A small network was shown many inputs. Here are its activations along a few directions, one row for each input.
Each table varies a few parts of the input and shows all the possible inputs, shuffled.
A made-up example of a description, with smaller parts first: one of 4 places along a line, together with either a single point or one of 9 places along a line or (one of 2 separate values, together with one of 8 places around a ring).
Shared parts are said once, and a part with two or three values counts as separate values.

Other details of the inputs vary at random and push rows far along two fixed directions, the same in every table; ignore that.

Rows:
x1: [ 14  20  -2   3  36  23  20 -28 -25 -17 -20 -23   9 -12]
x2: [  2  51  11  14  71   6  31 -21   7 -32  25 -13 -22   4]
x3: [  5 -28 -43 -47 -50  14 -61  25  23 -33 -33   7   2 -22]
x4: [-12 -19  31  31 -28 -29   9  12 -13  68  25  20   2  19]
x5: [ 13  35 -29 -14  41  14   5 -18 -28  -5   4 -18  -6 -20]
x6: [-11 -49  18 -11 -71 -10  -1  17  20  32 -14  26  33  29]
x7: [ 10  19  -9   8  31  14  11 -29  -8 -27 -23 -27  15 -20]
x8: [  1  -6  27  26   0   1 -19   9   6  21  22  15   0  13]
x9: [-16   0  10  -7 -30 -23  22   8  -3  74  33  23  11  22]
x10: [ -8  37  -4  29  61  33  46  -5 -12 -22   5 -24  14 -12]
x11: [ 18 -43 -33  -6 -29  -1 -78   7  10 -54 -46  -9  -1 -32]
x12: [  5  22 -11  -3  33 -15  13 -25  -1 -39 -12 -22 -26 -18]
x13: [-11  17  33   6  17 -23  63  -8 -21  41  30   5 -26  28]
x14: [  0 -41  36 -21 -69   8 -27   9  34  22 -13  31  29  34]
x15: [-31   8  29  14  -1 -20  61  25   3  33  36  19 -17  30]
x16: [  8 -16 -25   9   1  17 -51  16   0 -50 -29 -13 -10 -35]
x17: [ 26 -46 -13 -20 -46  -1 -76   1 -10 -25 -49  -1 -12 -24]
x18: [  5  58 -13   8  72  25  16 -15  -1  -7  38 -14   2  -8]
x19: [-23 -15   7  -7 -41 -21  23  26   6  71  40  29  19  32]
x20: [  3  -5 -19 -13   2 -13  -6  -5  14 -50 -19 -10 -17 -10]
Description of these inputs: one of 4 separate values, together with either a single point or one of 4 places along a line.
Q: Changing only the choice among 4 separate values turns x7 into x9. The same change can be made to x10. Which row results?
A: x3
Q: Which other rows agree with x2 in the choice among 4 separate values? List them by row number.
A: x12, x13, x15, x20
Q: Which other rows does x20 become when the choice among 4 separate values takes its other values? List them by row number.
A: x6, x11, x19

Rows:
x21: [-11  31  10  -5  38   7  48   5 -10  49  49  -2   8  27]
x22: [-12  -7  11   1  -7   4  12   7  -1 -17 -29  -5  -6   3]
x23: [ 12  14   3  -8  33  25  -8 -28  -6 -64 -38 -25 -16 -25]
x24: [  2  17  23  -8  -9  -7   3  -4  20   3   6  13 -17  11]
x25: [ -8  -7  23  31 -19 -18  15  17 -29  50  42  21   6  20]
x26: [ -4  42  35  29  47 -26  61 -13  -9  35  55   8 -24  29]
x27: [ 18  11 -37 -39  14  23 -44  -1   3 -49 -34 -23 -17 -38]
x28: [-15  -3  21  22  -3  -3  -3   6   5  47   9   6  12   1]
x29: [-10 -13  33  -7 -14  -1  16   6  23  11  24  30   4  33]
x30: [-18  -8  18 -11 -54 -25  11   9  30  40  17  22  -9  21]
x31: [  7 -34 -27 -55 -67   5 -64  14  17 -20 -46  18  -9 -17]
x32: [  9 -47   7  -6 -64  11 -23  26  11  31  -7  27  28  21]
x33: [ 29  -6 -13 -42 -26   9 -34 -28  14 -48 -51  -9  11  -5]
x34: [ -1 -45  20   3 -59   6 -25  24  15  45 -10  18   7  10]
x35: [  5   6  -9  28  41  -6 -17 -14  -9  -1  -1 -19  -1 -20]
x36: [-23 -15   3 -19 -44  -7  19  17   0  54  22  43  17  33]
x37: [-11  45  -2  15  40  -5  55 -17  13  14  44  -8   4  14]
x38: [-10 -18  23   9 -49  -1   4  24  -7  53  33  33  34  30]
x39: [  6  11  12  -5  31  20  19 -26  -5 -31 -10 -10   8   6]
x40: [-17  11  11  31  28 -19  34  14  -1  -1  22  -1 -23  22]
x41: [-10 -18  12   9 -16  -2 -10   5  14  45   9  14  33  15]
x42: [-11 -39  14 -19 -78 -47  -8  12  30  40  13  31 -14  31]
x43: [ -7  19   5  22  18   4 -11   0 -11  11   4  -1  12 -17]
x44: [  5  29  -2  36  66  21  24  -9  -9  16  15 -12  25  -3]
x45: [  3 -16 -25 -20 -16  10 -38  13  33 -66 -37  -5   2   0]
x46: [-12 -56  22 -11 -62 -28  -6  22   3  11 -26  20  -6  31]
x47: [-15  14  17  39  18 -17  17   1 -29  41  48   0   4  10]
x48: [ 19   8 -17  18  22  33 -16   1 -11 -27 -19 -18  -2 -30]
x49: [  5 -47  -2 -49 -62 -20 -46  21   8  21 -12  15 -15  15]
x50: [  2  17  33  12   9 -26  47 -21 -21  35  17   2 -11  28]
x51: [  7  20  -4  42  44   9  23  -5 -34   2  33 -21  -8 -11]
x52: [ 13  -8 -25 -49 -15  16 -52   5  10 -30 -33 -15 -15 -23]
x53: [  7  -7 -25 -11 -14  17 -56  -6   4 -35 -15 -10  25 -20]
x54: [ 22 -47 -11  -1 -44   2 -47  15  -4  -7 -26   7  -3  -6]
x55: [-18  37  13  38  33   8  19  -2 -23  24  38 -11   8  -9]
x56: [ 26  32 -19 -20  37  15 -17 -28  21 -64 -13 -14  -5 -13]
x57: [-10 -13  17   0 -32 -37  38 -10  -6  45  13   8  -5  22]
x58: [  9  56  10  11  53  10  39 -35 -19 -17  -6 -27 -12  -9]
x59: [  2   9 -23 -24   3  11   0   2   0   0   4   8  10   2]
x60: [ 11  30 -12  30  64  25  -6 -12 -10 -17 -15 -25   2 -35]
x61: [ 24 -15  -8 -18  14   6 -33 -28  -7 -76 -48 -21 -21 -22]
x62: [ -6 -43   0 -37 -67 -13 -19  14  18 -14 -46   8   4 -14]
x63: [  1  27 -31  -3  42   6  18  -4  18 -49   2 -19   4 -19]
x64: [ -8  15 -13  -2  10  -5  10   9  18 -29  -4 -10 -13 -21]
x65: [  8  21 -11  24  28  30  -1  -3 -18 -19   6 -24  -3 -29]
x66: [-18 -10   0  -2 -23 -24  20  12 -20  47  23  31 -10  21]
x67: [ 11  23 -17  23  41  33  11  -9 -16 -17  19 -22  17 -14]
x68: [ -5  27  21  13  46  13  21 -10   7 -28  15  -3 -22  -6]
x69: [ 14 -13  -7  20  17  -3 -25  -1  -7   3 -14  -5  -1 -11]
x70: [ 16 -63 -10 -23 -70  17 -62  15  29   2 -36  13  24   4]
x71: [ 12  -5 -33 -13  25  -9  -6 -15  -9 -69 -39 -32 -12 -41]
x72: [-13  33  -2  24  45  10  22   8   7 -37   0 -18 -20  -5]
x73: [  0 -15  18  38   9  -5  21   7 -13  51  27   2  -3  15]
x74: [-16  15  15  18  30   7  54   0  -8   3   6  -6  14  25]
x75: [  8 -24 -27 -37 -22   3 -18  -4  16 -54 -47 -12  18 -23]
x76: [-12  46  18  48  44  14  43   4 -35  29  48  -4   7  -4]
x77: [ 25  -1 -43 -35  18   5 -47  -5  -6 -51 -29 -24 -23 -31]
x78: [ -2 -23 -30 -42 -51   7 -49   8   8 -22 -40  18  -9 -20]
x79: [-21 -27  20   2 -43 -46  27  30  17  42  27  27 -10  27]
x80: [ -9 -23   4 -16 -41 -26   3  19  -8  48  16  31 -10  23]
x81: [ -7 -11   6 -19 -45 -13   9 -10  10  15 -18   1  -1   0]
x82: [  4  27 -16  17  44  16 -13 -14  -9 -16   1 -10  29 -18]
x83: [ -6  -1   4 -13 -24 -10  34 -15   8  25   4   2  18  17]
x84: [  9  29 -19  32  62   0 -17 -19 -26 -26   1 -22   0 -31]
x85: [  8   0   6   2  30  -3  -9 -12   6 -48   1  -3 -30  -7]
x86: [-11   4  12 -17  -7  -2  31  18   0  59  37  18  14  33]
Q: Changing only one part turns x69 into x60. The same change can be made to x50. Which row results?
A: x58
Q: Changing only one part turns x35 into x41. The same change can be made to x80. Which row results?
A: x59
Q: What is each input in this table made of?
A: one of 3 separate values, together with either one of 4 places along a line or one of 8 places around a ring or (one of 2 separate values, together with one of 5 places around a ring)
Q: Which other rows does x30 become when the choice among 2 separate values takes its other values? List them by row number.
A: x81
Q: Which other rows does x52 become when the choice among 3 separate values takes its other values? List them by row number.
A: x21, x49
Q: Which other rows does x57 become when the choice among 3 separate values takes its other values? List them by row number.
A: x81, x83
Q: Which other rows does x27 become when the place on the line of 4 takes its other values? List them by row number.
A: x31, x52, x78

Rows:
x87: [ -6  -9   5   5  -1 -28  27  -2   0  14  20  -5  -6  17]
x88: [ 16  10 -34 -12  20   9 -49  -9 -16 -32 -10 -11  14 -39]
x89: [ 14  27 -26 -21  32   8 -24 -26  13 -51 -32 -13 -10 -28]
x90: [-11  31  23  33  57   1  56  -9 -30 -14  19 -21 -16   5]
x91: [ 27  12 -35   5  26   4 -47 -16 -18 -42  -3 -26  -1 -49]
x92: [ 16 -14 -18 -27 -18 -16 -42 -11  23 -33 -28 -16 -19 -17]
x93: [ 23   9 -25   3  31  12 -44  -6 -36 -39 -12 -22 -14 -47]
x94: [-10 -30  37   4 -33  19  11  21  15  71  29  30  31  35]
x95: [  4   3 -10 -26  -7   2  23   2   6  20   8   8   0  17]
x96: [ 11  -3  -4 -16 -18  -4 -39 -17  22 -47 -31 -16 -14 -23]
x97: [ -7 -10  32   6 -27  -9  13   4  -5   6  -5  18 -17  13]
x98: [-18 -39  44  13 -34  -5   2  20  16  75  25  39  31  39]
x99: [ -2  26   9  31  61  -2  62  -9 -33 -12  19  -9 -20   3]
x100: [ -5 -12  23   0 -41  10  -1  22  -2  67  39  35  24  49]
x101: [ 14 -54   9 -13 -70  -2 -74  22  -1   8 -21  28  -7  20]
x102: [-18  37  14  22  54  -1  54 -15 -12  -9  23 -13  11  11]
x103: [-14  15  23   6  -2  -7  28  -7   6  10  10  18   8  17]
x104: [  8   5 -37 -23  34   0 -15 -18   3 -59 -27 -26  -1 -19]
x105: [ 21  -1 -30  -2  20  -2  -9 -21   3 -70 -23 -18  -9 -23]
x106: [-11  37   4   2  51 -11  35 -13  -2  17  21 -11  -5   7]
x107: [ 19  -3 -11 -22  -4   3 -38 -10   4 -44 -43  -7 -34 -26]
x108: [ -2 -54 -12  -9 -87 -17 -52   7   7  21 -26  14  11 -11]
x109: [ -1 -39   3 -46 -74   7 -26  12  24 -19 -29  13  19  16]
x110: [-22   1  -7  -7 -20  11  10  39  20  17  24  17   5   8]
x111: [  1  42  -4  36  59  32  48  -1 -17  19  14 -25  30  -7]
x112: [ -9  33  -5   0  49   9  63  -6 -14  13  34 -16   5  14]
x113: [-19 -10  -2  16 -22 -18  -1  32  22  11  25  14 -10   3]
x114: [  3  16 -48   3  30  18 -31 -23 -15 -40 -32 -27  13 -47]
x115: [ 11 -44  -5 -25 -65  -1 -79  13  16   2 -21  31  19  20]
x116: [ -8 -46  46  26 -44 -13  -1  18  18  72  30  31  17  35]
x117: [-10 -12  14   3   5 -19  31   8 -18  17  11  -2 -19  18]
x118: [  7 -13   7 -22 -23   2 -41  -4   6 -42 -43  -9 -26 -20]
x119: [ -3  22  16  56  52   8  42   6 -32  25   8 -20   3  -5]
x120: [-3 11  1 -5 11 10 50 -1 -5  6 19  8 12 19]
x121: [-8  9  8 32 21  2 22  6 -5 31  1 -3 32  5]
x122: [  2  51   7  28  58  -9  44 -25  -4   6  28 -14 -21  -6]
x123: [-17 -15  29 -32 -53 -14  24  20  18  75  25  27   7  43]
x124: [ -7  -9   2  -7  -5 -13  22  -1   3  -2   1  18  11  18]
x125: [-14  40 -15  25  39  25  47  -9 -30  37  28 -16  19 -11]
x126: [ 18  11 -22 -42 -11  22 -27 -12  21 -33 -32  -3  -5 -18]
x127: [ 11  29 -16 -29  17  32 -17 -18  13 -54 -27 -25  -1 -27]
x128: [  5 -44  16 -21 -87 -21 -38   2  31 -11 -27  26  -2   9]
x129: [-9 28 21  2  4 15 47 -5  2 16 21 11  9 17]
x130: [-28  46 -12  32  65   3  40  16   0  -1  40  -4  -3  -6]
x131: [ 29   5 -25  13  17  12 -56 -16  -3 -43  -7 -15  -3 -14]
x132: [ -1 -16  30  33  22  14   4   8 -11  26  12   3  -3   6]
x133: [-28 -17  48 -15 -58 -25  12  13  21  59  13  36  11  39]
x134: [-24  30   4  42  53   1  42  28 -15   8  38  -4 -29  -5]
x135: [ 15 -12 -36 -38  -5  -7 -34 -11  16 -38 -37  -1  -6 -11]
x136: [ -9 -27  26  -5 -35 -32  28  19  -8  59  15  29 -22  37]
x137: [ 26   8 -40 -11  28  -7 -18 -24   6 -54 -22 -25 -22 -26]
x138: [ 11 -59   3   0 -79 -15 -50  20  23  14 -39  10  23   0]
x139: [  2  17  -3  -3   4  14   6   9 -23  36  36   5  22  -5]
x140: [-14   5   1  32  12   1  19   0 -39  33   8  -7  -7 -13]
x141: [ 15   0 -17 -22  18  -1 -31 -10  -3 -45 -35 -25 -34 -26]
x142: [ 10 -22  -8 -13 -28  -9 -31 -11  16 -58 -31 -14  -2 -10]
Q: Changing only one part turns x130 into x134. The same change can be made to x98. Which row results?
A: x132
Q: Changing only one part turns x110 into x113. The same change can be made to x123. Which row results?
A: x92
Q: What is each input in this table made of?
A: one of 4 places along a line, together with either a single point or one of 5 places around a ring or one of 8 places around a ring
Q: Which other rows does x95 become when the place on the line of 4 takes its other values? List them by row number.
A: x135, x136, x137
Q: Which other rows does x127 become when the place on the line of 4 takes its other values? List them by row number.
A: x96, x118, x133
Q: Start at x125 and move only the place on the ring of 5, one step at a time. The first step leads to x139. Which rows follow, in order?
A: x100, x94, x111
